These are the activations of a small neural network, seen along a few directions. Each row is one input.
Each table varies a few parts of the input and shows all the possible inputs, shuffled.
Descriptions start from the smaller parts, as in this example, which fits no table here: one of 4 places along a line, together with either a single point or one of 9 places along a line or (one of 3 separate values, together with one of 5 places around a ring).
Shared parts are said once, and a part with two or three values counts as separate values.

Other details of the inputs vary at random and push rows far along two fixed directions, the same in every table; ignore that.

A family of inputs:
x1: [-38 -16 -28 -66 -41  16  -5  53 -36  22  10 -13  26 -12  31]
x2: [ 40  27  52  69  58 -26  25 -55  28 -13   0  21 -18  -4  12]
x3: [-27 -20 -32 -73 -45  22  -6  48 -35  17   8  -3  30 -11  31]
x4: [ 48  48   1   4 -11 -16  -8 -31 -80  52 -29  15  16 -15  37]
x5: [  0  20 -20 -16 -30 -17 -20   8 -70  39 -18  -9   7 -12  13]
x6: [ 25   1  30  29  35   2 -11 -34  43 -14  -1  12 -14  11 -28]
x7: [-24 -29 -22 -32 -11  21  -1  31  19 -14  15 -14  13  10 -28]
x8: [ 10   8   8  -4   6  -1 -11  -5 -15  16  -2   0   1  -2  -6]
x9: [-33 -49   5  12  22  16  17  15  94 -51  31  -9  -8  22 -35]
x10: [  1  20 -10 -24 -30  -1  -1   6 -49  35 -13   1  26 -13  53]
x11: [-43 -15 -37 -49 -45   9   8  53 -39  24  12 -23  29  -7  30]
x12: [-34 -14 -47 -49 -49  20   3  47 -46  20   1 -22  32   0   7]
x13: [ 41  44  29  34  15 -20   9 -45 -25  22 -21  20   6 -12  49]
x14: [ 37  54  -6   6 -24 -24  17 -22 -95  56 -27  12  28 -24  78]
x15: [-42 -13 -54 -40 -52  14  -5  41 -43  20  -7 -35  24   2  12]
x16: [  7  14   3   0   0   2  -5  -9  -6  10 -11  -4  11   3   1]
x17: [-29 -36 -19 -30 -12  18  11  34  24 -18  23  -6  12   5  -2]
x18: [  6   6  21 -18  10   2  -4  -1  -5   4   3  13   3 -13  24]
x19: [-26 -52   1  10  25  15  24  16  87 -55  37  -4  -9  18 -37]
x20: [-39 -32 -32 -13 -19   9  -6  26  13 -17   6 -25  -7  20 -24]
x21: [ 45  43  10  44  18 -22  11 -49 -43  15 -27  10  -3  -9  24]
x22: [ 54  15  61  60  70 -13  16 -64  56 -35   3  39 -24  -1  -1]
x23: [-26 -53  -9  13  23  11   5  10  71 -60  24 -11 -29  28 -61]
x24: [-37 -32 -18 -21 -16  16   9  32  30 -13  18 -15  13   9   0]
x25: [-41 -33 -28 -15 -12   5  -3  32   6 -17  13 -26 -11  15 -27]
x26: [ 39  44  14  45   5 -32  -8 -56 -42  22 -31  10 -17  -5  17]
x27: [ 46  40  11  43   8 -33  -1 -53 -48  17 -25  16 -17  -8  14]
x28: [-36 -15 -32 -64 -49  20  -8  46 -29  22   3 -12  31  -6  34]
x29: [-19 -52  14 -14  29  25   5  15  89 -57  35  10 -11  12 -35]
x30: [-28 -57   7  13  29  14 -18   6 104 -62  24  -7 -32  27 -83]
x31: [ 51  37  56  58  63 -20   4 -61  23 -10 -10  20 -18  -2 -11]
x32: [ 43  30  44  71  60 -23  10 -63  17 -17 -13  12 -28  -1  -8]
x33: [-32 -28 -17 -34  -8  15 -18  32  16  -2  16 -12  -1   9 -37]
x34: [ 28   0  23  25  38  -2  -8 -33  36 -17   2  21 -19   8 -37]
x35: [ 36  33  40  38  35 -21  13 -41  -7   7  -7  20  -6 -12  31]
x36: [ 38  43  19  43  13 -36  -5 -49 -49  22 -24   9 -21 -10  14]
x37: [ 17  23  -4  12 -22  -6   4  14  -4   8 -10  10 -15 -11  -8]
x38: [ 11  26   0  14 -25  -5  -3  12   2  13 -16   4 -15  -8  -5]
x39: [ -4  24 -13 -15 -25  -2   2  11 -66  38 -15 -12  23 -10  26]
x40: [-32 -43   1 -39   0  29  -9  29  58 -31  22   0   3   7 -14]
x41: [ 25  -4  18  35  32 -12 -10 -32  31 -25  -1  15 -25   6 -39]
x42: [  5  39 -15  -8 -47 -12  -2  30 -54  42 -19  -3  -3 -22  19]
x43: [-34 -11 -45 -57 -52  17 -24  41 -38  34  -4 -19  23   4  -2]
x44: [  2   6  13  -6   7  -3   5   0  -6   5   5   6   5 -10  23]
x45: [-30 -44   8   8  23  26   3  11  85 -50  22 -11  -9  24 -56]
Each input here is: one of 3 separate values, together with either a single point or one of 6 places along a line or one of 8 places around a ring.
Question: The inputs of x29 and x1 match in every part but the choice among 3 separate values. If x22 is changed in the same way as x29 into x1, which row does it become?
Answer: x44
Question: The inputs of x6 and x4 match in every part but the choice among 3 separate values. If x16 is changed in the same way as x6 into x4, which row does it become?
Answer: x7
Question: Which other rows does x18 become when the choice among 3 separate values takes its other values? List them by row number.
Answer: x3, x40
Question: Which other rows does x11 become when the choice among 3 separate values takes its other values? List them by row number.
Answer: x14, x24
Question: Start at x39 and move only the place on the ring of 8, one step at a time. The first step leads to x31. Which rows follow, in order?
Answer: x8, x33, x5, x36, x25, x32

A family of inputs:
x46: [-43 -43 -38 -34 -14  10 -11  31  -1 -14  17 -26  -1  13 -28]
x47: [ 27  39  12  31  -6 -26  -5 -19 -30  20 -21  10 -21 -14  10]
x48: [ 34  12  51  33  44   3   8 -25  65 -27   5  31 -23  -4 -12]
x49: [ 34  55  17   9 -18 -25   8 -15 -62  44 -25  20   8 -30  69]
x50: [-32   2 -49 -41 -60  -5  -7  53 -71  39  -7 -28  14 -10  16]
x51: [-29 -49  -2 -37   3  37  -6  37  82 -37  30   2   5   9 -42]
x52: [ 20   0  29  53  46 -18   6 -41  31 -29   4   9 -33   8 -33]
x53: [ 22 -10  43  34  65  -7  11 -45  49 -38  15  19 -16   6  -2]
x54: [-41 -58   0 -38  18  33  -6  23  62 -39  33 -10   9  15 -31]
x55: [ 48  62  -3   6 -27 -18 -19 -27 -81  57 -41  14  12 -19  27]
x56: [-30 -22 -40 -50 -39  20 -27  35 -18  18   0 -19  16  12 -23]
x57: [  35   54   -2    4  -10  -23  -20  -41 -100   55  -38    3   15  -13
   37]
x58: [-28 -10 -37 -43 -50  16 -16  53 -17  15  -1 -17   1  -1 -20]
x59: [-30 -28 -24 -60 -28  30 -14  38   1  11  12  -7  31   6   5]
x60: [ 21  -4  45  41  56  -9  20 -39  46 -34  14  20 -18   2  -2]
x61: [ 23   3  49  43  53 -12  18 -26  56 -32  12  21 -22  -3  -3]
x62: [-49 -34 -40 -11 -29  19  36  40  21 -19  17 -31  25  15  13]
x63: [ 18  31 -11  59  -4 -23  24 -31 -31   9 -27 -12   0   7  20]
Question: What do these inputs look like to the network?
Answer: one of 2 separate values, together with either a single point or one of 8 places around a ring
Question: The inputs of x55 and x51 match in every part but the choice among 2 separate values. If x57 is changed in the same way as x55 into x51, which row does it become?
Answer: x54

A family of inputs:
x64: [-27 -20 -17  -5 -16   2   8  33  18 -15  13 -13 -11   2 -15]
x65: [-13   1 -33 -19 -40   7 -13  24 -24  19 -11 -14   8   4 -14]
x66: [ 21  18  19  47  19 -21  11 -22  13 -11  -6   8 -28  -3  -9]
x67: [-22  -4 -24 -18 -33  -1   9  35 -22  10   3 -12   4  -8  15]
x68: [-37 -40 -27   8   2   6   4  13  28 -31  14 -30 -10  24 -45]
x69: [ 32  18  27  27  22  -1   2 -30  25  -6  -8  20  -6   0  -2]
x70: [-21 -30 -10 -15  -6  22  -4  24  50 -24  14  -5  -2  13 -35]
x71: [-12 -10   1 -61 -12  19 -14  26 -16  19  12   8  27 -13  26]
x72: [ 32  17  34  21  26   3   6 -28  30  -6  -4  24   1  -4  11]
x73: [ 32  13  29  17  31 -10 -20 -35   9  -4  -6  19 -20  -1 -21]
x74: [ 21  16  28  38  24 -15  17 -21  20 -13   0  15 -18  -7   9]
x75: [ 23  21  32  29  22 -13  21 -19  12  -5   1  19  -8 -13  29]
x76: [-14 -14 -11 -28 -18  20  -1  25  17  -2   6  -1  15   2   0]
x77: [ 19  13   9  46  26 -19  12 -41  -8  -7 -10  -1  -9   7   2]
x78: [-14 -21   5 -51  -1  20 -14  23  10   1  17   8  15  -5   4]
x79: [-31 -34 -11 -19   3  15  18  17  20 -19  21 -12  18   9  13]
x80: [-23   8 -52 -32 -53  -5   5  22 -93  43 -14 -27  34  -5  46]
x81: [-26 -11 -27   1 -25  -4   2  31  -1  -4   3 -21 -16   4 -25]
x82: [ 36  36  11  24   0 -11  -4 -29 -21  20 -23  14  -1  -5  10]
x83: [ 31  17  42  14  31   7  10 -26  36  -6   1  27   9  -7  22]
x84: [ 18   4  24  35  38  -9  20 -39  15 -17   2   9   0   4  19]
x85: [ 36  35  28   8   9  -1   7 -25 -10  19 -14  24  17 -14  41]
x86: [ 22  20  41  22  26  -9  25 -17  18  -4   5  23   0 -17  41]
x87: [-11  -8 -17 -45 -22   9 -24  22 -29  18   1  -3   9  -5  -4]
x88: [ 32  28  11  41   9 -12  -9 -33   1   6 -22   7 -17   4 -23]
x89: [ 14  -6  25  42  46  -7  19 -39  37 -31   8   7  -9  11  -2]
x90: [-20 -39   9 -41  13  24 -15  23  45 -23  26   6   1   4 -24]
x91: [-24 -25 -21   0 -13  15 -15  23  41 -20   4 -18 -15  20 -64]
x92: [-22  -5  -9 -31 -26   7  17  38 -11  10  11  -3  18 -14  40]
x93: [ -26   13  -61  -20  -58  -11   -3   21 -101   47  -23  -38   24    1
   23]
x94: [ 21  25  -1  42  11 -24   8 -39 -39  11 -19  -5  -3   3  12]
x95: [-21  24 -54 -20 -70 -15  -4  40 -93  51 -22 -29   8 -11  21]
x96: [ 26  33  21  25   7 -19  18 -18 -19  12  -9  16  -3 -17  40]
x97: [-28 -18 -22   1 -19  -1   4  32  14 -13   9 -18 -16   5 -27]
x98: [-35 -44 -17  -5   7  12  12  15  37 -34  22 -19   2  18 -21]
x99: [-35 -45  -2 -18  15  20  20  18  47 -34  30 -10  16  12   5]
x100: [ 31  20  18  37  17  -7  -4 -31  18  -5 -14  13 -15   4 -20]
x101: [  37   58   -6    4  -22  -27  -33  -29 -101   62  -43    3   -1  -15
   16]
x102: [ 41  51  12 -18 -11 -16 -17 -25 -87  57 -28  21  19 -25  55]
x103: [-21 -36  -7 -25   4  14 -26  19  35 -21  15  -6 -15  12 -55]
x104: [ 26   4  28  31  38 -10 -26 -36  29 -17  -5  11 -35   8 -53]
x105: [-29 -28  -5 -28   2  16  21  18  13 -10  22  -8  29   3  33]
x106: [-14 -20  -6 -41  -7  14 -21  20   3   0  10   1   4  -1 -14]
x107: [-22 -35 -10 -22   2  13 -29  19  33 -21  13  -9 -18  13 -60]
Question: What do these inputs look like to the network?
Answer: one of 4 places along a line, together with one of 11 places along a line
Question: The inputs of x93 and x91 match in every part but the place on the line of 4. If x68 is changed in the same way as x93 into x91, which row does it become?
Answer: x88
Question: The inputs of x87 and x70 match in every part but the place on the line of 4. If x90 is changed in the same way as x87 into x70, which row does it become?
Answer: x72
Question: Which other rows does x75 become when the place on the line of 11 takes its other values? List them by row number.
Answer: x64, x66, x67, x74, x81, x86, x92, x95, x96, x97
Question: Which other rows does x92 become when the place on the line of 4 takes its other values? List them by row number.
Answer: x78, x85, x99

A family of inputs:
x108: [ 40  52   8  48  -5 -32  17 -37 -46  24 -33  11  -7  -8  42]
x109: [ 26  43  -2  -6 -31 -11 -11   8 -49  45 -22   6   2 -20  13]
x110: [-36 -47 -13  -2   4  13  16  26  47 -34  27 -16  -1   5 -18]
x111: [-31 -20 -25 -24 -18   6  17  25 -16   2  12 -13  19   1  23]
x112: [ 32  27  31  28  16 -11 -11 -25  15   4 -10  25 -23 -11  -8]
x113: [ 50  17  28  41  52 -16 -35 -80 -14  -9 -20  13 -28  14 -45]
x114: [-12  10 -48  -5 -21 -10 -18 -18 -97  34 -26 -40  20   9   4]
x115: [-26 -30   6  21  15   5  15  12  59 -39  21 -13 -11  12 -27]
x116: [ 20  -2  42   8  44   4  -7 -31  43 -15   5  32  -6   1   2]
x117: [ 32  56  -5  43 -25 -37  13 -16 -71  49 -29  -2 -10 -19  39]
x118: [-32  -7 -28 -70 -46  22 -13  55 -31  19   2 -12  22  -5  11]
x119: [  3   7   2 -43 -12  13 -10   4 -35  33  -6  14  37  -8  44]
x120: [-36 -35 -22 -42  -7  12  17  27  -4  -9  23 -19  29   6  30]
x121: [ 35  10  43  18  44  -1  -2 -31  32 -15   3  32  -6  -4  -7]
x122: [-42 -61  -2 -12  19  25  22  21  76 -47  40 -17   9  21 -24]
x123: [-52 -25 -61 -31 -61  14  11  66 -11   4   9 -30  12   6  -8]
x124: [  9   1  14  14   6  -1 -13   9  56 -24   4   9 -37   2 -47]
x125: [ 19   3  31  15  26   5  -6 -16  44 -20   2  21 -22  -4 -24]
Question: The inputs of x124 and x117 match in every part but one. If x125 is changed in the same way as x124 into x117, which row does it become?
Answer: x115
Question: What do these inputs look like to the network?
Answer: one of 2 separate values, together with either a single point or one of 8 places along a line
